A small network was shown many inputs. Here are its activations along a few directions, one row for each input.
In each table, some parts of the input vary, and every possible input appears once, in random order.
Descriptions start from the smaller parts, as in this example, which fits no table here: one of 5 places around a ring, together with either a single point or (one of 2 separate values, together with one of 4 places along a line) or one of 11 places around a ring.
Shared parts are said once, and a part with two or three values counts as separate values.
In the rows, zero is written as 128.

Other details of the inputs shift rows strongly along three fixed directions, in all tables alike. That doesn't count.
These rows show it; all are for the same input, with only those details redrawn:
[104 147 111 122 168 136 120 118 128 117 121 148]
[145 128 135 111 185 116 101 105 152  89 108 129]
[188 121 110 162  79 104 117 149 110 113 168 136]
[127 141 122 126 168 116 119 113 136  94 123 140]
[143 128 138 100 195 114  94 103 150  81  99 125]
[127 158 120 143 159 100 138 120 131  71 128 141]
[126 130  80 162  66 130 133 161  89 180 185 167]
[138 110 122  96 160 140  80 115 131 140 115 134]

Rows:
row 1: [149  80 167 108 140 134  79 100 160 129  77  97]
row 2: [ 83 165 133 117 136  97 192 135 145  68 121 110]
row 3: [193  97 139 150  73 112 154 137 119 136 157 108]
row 4: [175  82 166 117 147 126  66 134 165 124 124 100]
row 5: [210 119 124 146  53  92  99 141 121  85 174 109]
row 6: [137 129 146 108 147 137 148 141 154  92  81  99]
row 7: [ 24 207 105 191 152 139 180 151 118 114 138 159]
row 8: [100 124 111 185  64 109 159 156  85 168 159 144]
row 9: [ 85 147 143  91 193 163 148 106 125 152 121 155]
row 10: [123 133 135 123 146 154 149 115 121 134  98 111]
row 11: [ 44 137 117 113 189 142 107 127 132 168 110 142]
row 12: [123 134 136 140 113  98 105 136 140 107 150 107]
row 13: [215 112 117 159  50 109 102 139 135 104 161 124]
row 14: [ 66 144 132  94 227 174 122 105 148 128 120 157]
row 15: [ 91 127 111  77 108 175 115 124  87 221 150 148]
row 16: [106  83  96  96  80 154 129 165 104 233 133 135]
row 17: [156 134 128 128 153 110 110 120 138  84 124 129]
row 18: [ 68 143  84 174  66 156 132 159 112 198 165 160]
row 19: [183  58 158  77 131 128 108 139 162 148 107  96]
row 20: [148  60 110  90  60 170  93 133  92 251 156 107]
row 21: [ 74 157 132 168  96 103 171 134 103 104 153 123]
row 22: [ 77 169 122 201  84 130 187 156  92 121 143 142]
row 23: [ 92 161 126 131 131 107 193 133 159  76 103 125]
row 24: [210  93 177 178  78  71 136 140 139  72 147  95]
row 25: [152 181 135 161 103  93 181 112 134  70 137 143]
row 26: [173  88 142  62 145 144  71 105 122 182  97 122]
row 27: [ 63 112 108  91 148 189 135 102 120 218 102 137]
row 28: [167 133 133 134 144 142 101 129 137  89 120 124]
row 29: [154  94 150  85 176 124 111  92 144 131  77  94]
row 30: [122 195 141 148 154 126 179 115 124  73 112 143]
Q: Describe the family of inputs behind these rows.
A: one of 5 separate values, together with either a single point or one of 5 places around a ring
Q: The inputs of row 19 and row 6 match in every part but the choice among 5 separate values. If row 4 is changed in the same way as row 19 into row 6, which row does it become?
A: row 7
Q: Which other rows does row 3 become when the place on the ring of 5 takes its other values? List them by row number.
A: row 4, row 9, row 14, row 24
Q: Which other rows agree with row 8 in the choice among 5 separate values? List them by row number.
A: row 11, row 16, row 17, row 26, row 29
